Each row below holds a small network's activations on one input, seen along a few directions.
In each table, some parts of the input vary, and every possible input appears once, in random order.
Descriptions start from the smaller parts, as in this example, which fits no table here: one of 6 places along a line, together with either a single point or (one of 2 separate values, together with one of 5 places around a ring) or one of 11 places along a line.
Shared parts are said once, and a part with two or three values counts as separate values.

A family of inputs:
x1: [-42 -16   8  -6 -24  15  31   0 -49 -36  24  10  12 -13   3  26 -11   4]
x2: [-13  13 -56  -2  29 -15   2 -35  27   3  29  -4  36 -28  29  -3 -27 -30]
x3: [-28 -28  -3  23   4 -12 -21  43 -15  17 -10   5 -17  12  11  20 -19  31]
x4: [  6  22  17 -36  -4   3   6  -2  32 -21 -32 -23  -3  -6 -15 -21  32  19]
x5: [ 45 -37 -10  16   2   1 -20   1 -20  47   3  18  -9  47  -3 -10   6  -4]
x6: [ 17 -20 -31  18  44 -14 -21 -15  23  35   8  27 -11 -21  60  -6 -50   3]
x7: [ -1  18  21   7 -21  -5  -2 -15  18  17   1   8  35  10 -25   0  -2 -25]
x8: [ 24 -15   2  19   1 -14 -19  15  -1  54 -30  30  -7  20 -14  -6 -18  -6]
x9: [-17   2  11  -1 -24  15  38   5 -44 -60   4 -24 -35 -32   6  -8  14   5]
x10: [-28  23  17 -14  -1  -9  -8 -11  17   5  -4   9  38  15 -20 -11  13  16]
x11: [ -7 -41 -18  25 -25   7 -12  41 -52  -9  12  21 -20   2  17  16 -31  34]
x12: [-19  11  15  -3  -9  -2  31   8   5 -38 -13 -37 -22 -28  -3   9  31  21]
x13: [ 21  -8  21  -2  -5   0 -13 -30  -9   3  30   1  33  28 -20   4  16 -34]
x14: [  1 -15   4   0  25 -12 -27  36   2  43 -25  18   3  23 -12 -21 -14  30]
x15: [ 21  34 -44  -4  44  16  19 -19  50 -41   0 -14 -15 -26  29  -8  -8 -28]
x16: [-53   7  12   5  -7   2  15  -1 -11  -9   6  -7  24  -8  -3  32  10  16]
x17: [ 45  19  16 -27  -7  15  -6 -22  -3  -8  15 -27 -26  13 -20  -5  32 -28]
x18: [ 29  31  17 -18 -22   9   9   1  30  -3 -19 -12 -15 -11 -20  -7  26 -24]
Changing only one part turns x4 into x10. The same change can be made to x9. Which row results?
Answer: x1
What do these inputs look like to the network?
Answer: one of 3 separate values, together with either a single point or one of 5 places along a line
List by row number the other rows that have the choice among 3 separate values in common with x11.
Answer: x3, x5, x6, x8, x14

A family of inputs:
x19: [ 31   1 -25  -7  15  -8 -32  -7  17  19  14  -3  10  19  -4 -11   4 -19]
x20: [ -3 -43   3   9  12  -6 -10   1 -38  14   9   9   0  33  10  14  -3  21]
x21: [-29  25  22  -8 -21  -1   8   3  15  -8 -29 -22  11   1 -29   3  41  21]
x22: [ 26  -1   2   3  14 -16 -12 -26  16  43  13   4   7   4   7 -20   3 -14]
x23: [ 28 -13 -11  -7  34 -10 -17 -27  10  30   5  -6   1  23  -5 -11   9 -14]
x24: [  9  -1  -1  18   5  -3  -9  28   3  27 -28  33 -12   4  -5  -1 -22  -4]
x25: [ -3  46  29 -23  -4  -2   7 -26  35  -9  -1 -19  34   6 -29  14  32  -6]
x26: [ 21 -10  -9   0  10  -1 -36  31   3  15  -7   5 -19  18   2  -3  -3  17]
x27: [-13 -23  -5  29 -11  -4   0  15 -26  16  -1  42  13  10  -1  14 -23  -1]
x28: [-13 -33   9  19 -27 -11 -10   7 -20  24   0  28  11  -1   7  16 -31   7]
x29: [-18  21 -35 -10  41  -7   1 -28  38  -4   4  -1  26 -17  47 -15 -17 -14]
x30: [ 12  -4 -11  15   7   9 -16  34   5  20 -15  12 -13  24  -5  -3 -21   9]
x31: [-56  15  31 -11 -26  -4   8   4 -13 -15   4 -12  13   7 -31  18  24  13]
x32: [ 22   3  -3   1  -4 -19 -14 -21  24  40  -6   9  17  -5   0  -9 -22 -30]
x33: [-32  -3  29 -21 -21   7  16  14 -30 -28   7  -9   8   1 -22  -6  15   4]
x34: [ 22   8 -30   8  14   3 -12  -7  19  27   6   4  15  23 -13 -13 -13 -25]
x35: [ 21  13 -17  12  12 -10  -4 -11  17  33  -6  24  18   5  -9 -11 -14 -39]
x36: [ -5   8  -3  17  -9  -2  28   8  11 -32  -9 -36 -26 -23   6  15  20  -5]
x37: [  0 -30 -14   8  -8  -3 -27  21 -28   4  20  12   7  25   7  13  -7  18]
x38: [-26   5   8  19 -10   4  24   9 -28 -36  16 -32 -14 -27   6  33   4  -8]
x39: [ 17  24  26 -32   0  11  15 -17  19 -23   3 -12  25  -2 -24 -14  24 -14]
x40: [ 17  24  -4 -26  -5  26  20 -32  23 -30  12 -11 -12 -19   7   6  19 -31]
x41: [ 17 -24   7   0  29  -1 -22  10  -8  26 -19   1 -26  24   5  -2   3  20]
x42: [ 12  11   3 -11 -18   5  20  -3  -9 -41 -14 -12 -23 -14  -4 -26  14  11]
x43: [-16   6  -3 -14 -20  18  27   4 -39 -30  16 -16 -19 -27   3  21   4  -3]
x44: [ -8 -34  14  21  -9  -8  -7   2 -31  28  18  21   3   9  16   6  -7  25]
x45: [  8  23   5   5   7  10  16 -27  36 -34  14 -27  -8 -20   7  16  20 -38]
x46: [ -4   5  20 -19 -15   8  18  15   0 -21 -25 -16   3  -4 -21 -22  32  14]
x47: [-43 -14 -33  10  26   0   2  -2  -7 -13  12   8  22 -33  27   9 -29  31]
x48: [  9 -11  13   9 -10  -9 -18  18   9  36 -26  18 -13  -7   4   1 -29   5]
x49: [  7   9 -13 -15 -19  10  34   4  -1 -27  -9 -19 -30 -22   3   4  20   3]
x50: [-10 -26 -15  24 -10   9  -7  22 -25   9  12  21  14  31   1  13 -23  10]
x51: [-14   6  12  -9 -22  10  14  -5 -43 -45  12  -8 -13 -14  -4 -10  -1   4]
x52: [ 13 -14  19  11   8  -5 -18  12  -2  39 -10  11 -22   2  13 -10  -3  23]
x53: [-23   5 -28  -6  38 -17   4  12  32 -10  -4   4  -7 -25  28  -8 -31  29]
x54: [ 25  27  10 -21  -5  17  10 -37  13 -42  10  -6  -3 -11  -2 -20  12 -20]
Changing only one part turns x22 into x52. The same change can be made to x25. Which row results?
Answer: x21
What do these inputs look like to the network?
Answer: one of 3 separate values, together with either a single point or one of 5 places along a line or one of 6 places around a ring
Which other rows does x40 become when the choice among 3 separate values takes its other values? List them by row number.
Answer: x43, x49
Which other rows does x31 become when the place on the line of 5 takes its other values? List them by row number.
Answer: x33, x38, x43, x51

A family of inputs:
x55: [  9  14   8  -6  -6   0  -5 -21  22   6   6  10  19  -1  -8  -2  -7 -15]
x56: [ 20 -35 -20  30   7  -7 -24  17  -2  45 -14  36  -8  22  20  -1 -25  15]
x57: [ -5   7   3  -8  21 -11   1 -17  16   3   0  -3  13   0   6 -13   6   5]
x58: [ -2 -17  14  -3 -11   6   0  -2 -28 -12  12 -10 -12   2   0   0  13  12]
x59: [ 14   0 -16  -2  -1   3  10  -5   0  -2   5 -10 -20 -13  16  -3  -6 -11]
x60: [ 13 -44 -10  12  22 -14 -31  19 -13  49   3  27   8  27   5  -3 -28  13]
x61: [ 23  15   2 -13   8   4  -9  -6  28   4  -8   6 -10  -9   4 -13  -2 -13]
x62: [-14   4  10 -10   4  -9   5   3   0   6 -12  -5   6   8 -11  -7  17  19]
x63: [-23  -4  12   1 -16  12  13  11 -25 -18   4  14   7  -5  -2  12  -8   3]
x64: [ 20  12   9 -20  11   1 -13 -18  18   2   5   1  13   8   2 -12   6  -2]
x65: [  0  -1 -10   2 -10  -4   8 -18 -12  -2  19   1   9 -13   5  11  -2 -18]
x66: [  4   3  13  11 -20   3   8   3  -8  -1   7  -2   5  11 -20   6  14 -17]
x67: [ 16  10  -2   6  -1   3   6 -21   8   3  14   2   9   5 -10  10   3 -29]
x68: [-29   0  12   4 -10   1   4  11  -4  -4   1  -4   8  -2  -1  26   1   9]
x69: [-14   1 -13  -4  19  -6  -7  -6  14  -8  11 -12   7   2  12   4   5   8]
x70: [ -3  12  11  -6 -25   1  -1   4   8   9  -5   3  17   8 -26  -4   5  -6]
x71: [ 15  11   2 -11 -11  -1  -7  12  12   2 -24  -1 -11  -2 -16 -12   8  -1]
x72: [-15   8   5   5   5  -9   7 -19  17   7  -4   3  22 -10   0  -1  -8 -10]
x73: [ -3  -3   2   2  -7  10  12  17 -16 -23 -10   3 -21 -11   4   0 -12  16]
x74: [ 14  -3  11  -1  -3   6  -3   1 -11  -5   1 -15  -2  20 -16  -5  24  -3]
x75: [ -7   3   2   7   1   1   2  19   3  -9 -11 -10 -19 -13   4  15   1  22]
x76: [-10  -1 -21  -7  12   3   3  -6  -7 -20  13   1   9  -1   8 -12  -5   5]
x77: [  1   5 -23   2   6   5  12   8   3 -17   1  -1  -8 -16  15 -12 -17   0]
x78: [-21   3  -9   6   4  -6   0  -7  12  -5   6  -6  19  -8   9  18  -8  -7]
x79: [ 20   0   5   4  -7   2   3   9  -1  -7 -14 -10 -24   6 -10  -2  12 -12]
x80: [-10 -10  20   6 -27   2   9   2 -29  -8  14   3  -2  -8   0  13   5  -4]
x81: [  8   8  10 -20  -7   0 -10   5   4   3  -8  -6  11  17 -18 -13  17   8]
x82: [-16   3 -17   2  -2   0  10  -6  -9 -18  10  10  20 -11   6   3 -16 -11]
x83: [-17 -10   5  -8  -2  12   5   7 -24 -23   5   4  -4   5  -3  -2   2  21]
x84: [-25   7  14   2 -12  -4  12   3   1  11 -14   1  16  -1 -15   4   4   3]
x85: [ -3   8 -17   7  15   0   0   9  22  -5  -1 -12  -9 -17  16   3  -5   3]
x86: [ 24   6  -2  -7  17   9  -3 -21   5   1  10  -9   2  14  -2  -1  14 -17]
x87: [-21  -4   6  -5   5  -1  -4   9  -4  -9   4 -10  -4   8  -1  14  13  27]
x88: [ -4   8   4   1   0  -6   7  12   7   5 -27  -3 -11 -13  -8  -6   7  12]
x89: [ -1 -20  -8  26   7 -15 -36  16 -18  52   4  32   5  23   5   3 -38   2]
x90: [  6  -6 -14  -9   5   4  -1 -19 -11  -4  18 -11   0  -3   8  -3   7  -4]
x91: [  9 -11  11   4 -17   1   8   7 -18 -14  -4  -9 -31 -10   8   2  -1   7]
x92: [ 27   9  -7  -4  12   9   4  -8  16   2  -3  -5 -21   2   3   0   4 -27]
x93: [  2  12  -3   3  16  -5   5  -3  25   5 -13  -1  -5 -20  10 -13  -2  -3]
What do these inputs look like to the network?
Answer: one of 3 separate values, together with either a single point or (one of 2 separate values, together with one of 6 places around a ring)
Changing only the choice among 3 separate values turns x88 into x84. The same change can be made to x71. Which row results?
Answer: x70
Which other rows does x82 become when the place on the ring of 6 takes its other values? List them by row number.
Answer: x55, x65, x67, x72, x78
Which other rows does x93 become when the choice among 3 separate values takes its other values? List them by row number.
Answer: x57, x72
List by row number the other rows that have the choice among 3 separate values in common with x60.
Answer: x57, x58, x62, x64, x69, x74, x76, x81, x83, x86, x87, x90

A family of inputs:
x94: [-15  -7  -5  15  -1   7  17  25 -16 -19 -12   3 -29 -19  16   3 -14  12]
x95: [ 21   2  12   4 -21   6   0  21   1   2 -22   3 -23   4 -15  -5   8  10]
x96: [-12 -16  -8   8  -4  10  15   4 -37 -24  15  -8 -19  -5  10  17  -2   9]
x97: [ -4  22   3  -3  10  -1  12 -27  30  -5   2  -7  22 -10  -2  10  13 -22]
x98: [  1  20   4 -16   0   5  14 -30  16 -19  10  -1  22  -6  -3 -11   3 -19]
x99: [ 19 -12  17  -6 -19  11  -2   8 -18  -3   4  -8 -13  20 -15   5  22  -4]
x100: [ 18  19  -8 -13   3   1  10  -5  24 -13 -15 -15 -22 -29   8 -10   0 -14]
x101: [  3  23  -6 -20  21   1   4 -11  29  -6  -4 -16  -4 -11   6 -14  14   5]
x102: [-23 -14  -5   3   9  -4   3  20  -9 -15  -5  -7  -3  -9  10   2  -4  32]
x103: [ 26 -27  -1  16  10 -17 -25   2  -5  60  -9  25   3  26  -1 -15 -13  -1]
x104: [-10   8  26   2 -12  -7  -5   2   1  16   0  -2  14  16 -28  12  11  -7]
x105: [ 28   4 -42   7  34  -6 -20  -9  32  27   4  13  12  11  12 -13 -24 -25]
x106: [ -2   5  24 -11 -19   6  -5   0 -17   3   1   7  20  15 -28  -6   8  -3]
x107: [-32  -6  -5  -2 -17  -1  11   1 -26 -18  15  11  19 -10   2   5  -9   8]
x108: [  0 -29 -17  20  19  -8 -29   9  -5  33  11  32   2   6  32  11 -44  12]
x109: [  2  -1  17 -10  -3  -2 -14  13   1   7 -21  -3  -7  23 -17  -8  19  20]
x110: [ 19  13  -3  -8   3   5   6 -24   6 -24  17 -23 -12 -12   8  -5  17 -20]
x111: [-38  -3  -3  13 -14  -6   7   1  -8  -2  10  -5  18 -10   6  21  -6   6]
What do these inputs look like to the network?
Answer: one of 3 separate values, together with either a single point or one of 5 places around a ring
Changing only the choice among 3 separate values turns x97 into x111. The same change can be made to x100. Which row results?
Answer: x94
Which other rows does x104 become when the place on the ring of 5 takes its other values? List them by row number.
Answer: x95, x99, x106, x109

A family of inputs:
x112: [-12  -9  13  -3 -11   1  -5   4 -20   1   7   2  13  17 -14   5   9  10]
x113: [-19  -5  19   3 -23   2   8  20 -20  -6 -11   3  -2   1 -14   7   4  15]
x114: [  9 -45 -30  34  26 -17 -38  23 -10  61  -1  42  -1  21  28   0 -51  17]
x115: [ 21   4  12   0  -7  -1 -10  -8   8  23  -2   6   9  19 -19  -3   8 -20]
x116: [-20   1  -6  -3   5   2  10 -13  -7 -19  17  -6  12 -10  10   8   0   1]
x117: [  6  22 -11 -13  20   0   4 -15  34  -9  -4 -10   3 -13   7 -11   4  -8]
x118: [-28   6  -1   4 -10   3  20   6  -7 -27   1  -8  -5 -25   9  14  -4   7]
x119: [  3   5 -11  -4   3   9  16  -2  -2 -31   5 -16 -20 -18  13   1   5  -3]
x120: [ 12  16 -11  -3   6   0   4 -23  20   0   8   0  11 -10   4  -5  -5 -27]
x121: [ 14  -6  14  -5 -13   7   1   9 -16  -8  -5  -7 -21   6  -9  -3  14   6]
x122: [ 14  10  12 -10   5  -5 -10  -1  20  16 -15  -5   2  13 -16 -12  17   1]
What do these inputs look like to the network?
Answer: either a single point or (one of 2 separate values, together with one of 5 places around a ring)
Which other rows does x120 become when the choice among 2 separate values takes its other values? List them by row number.
Answer: x115
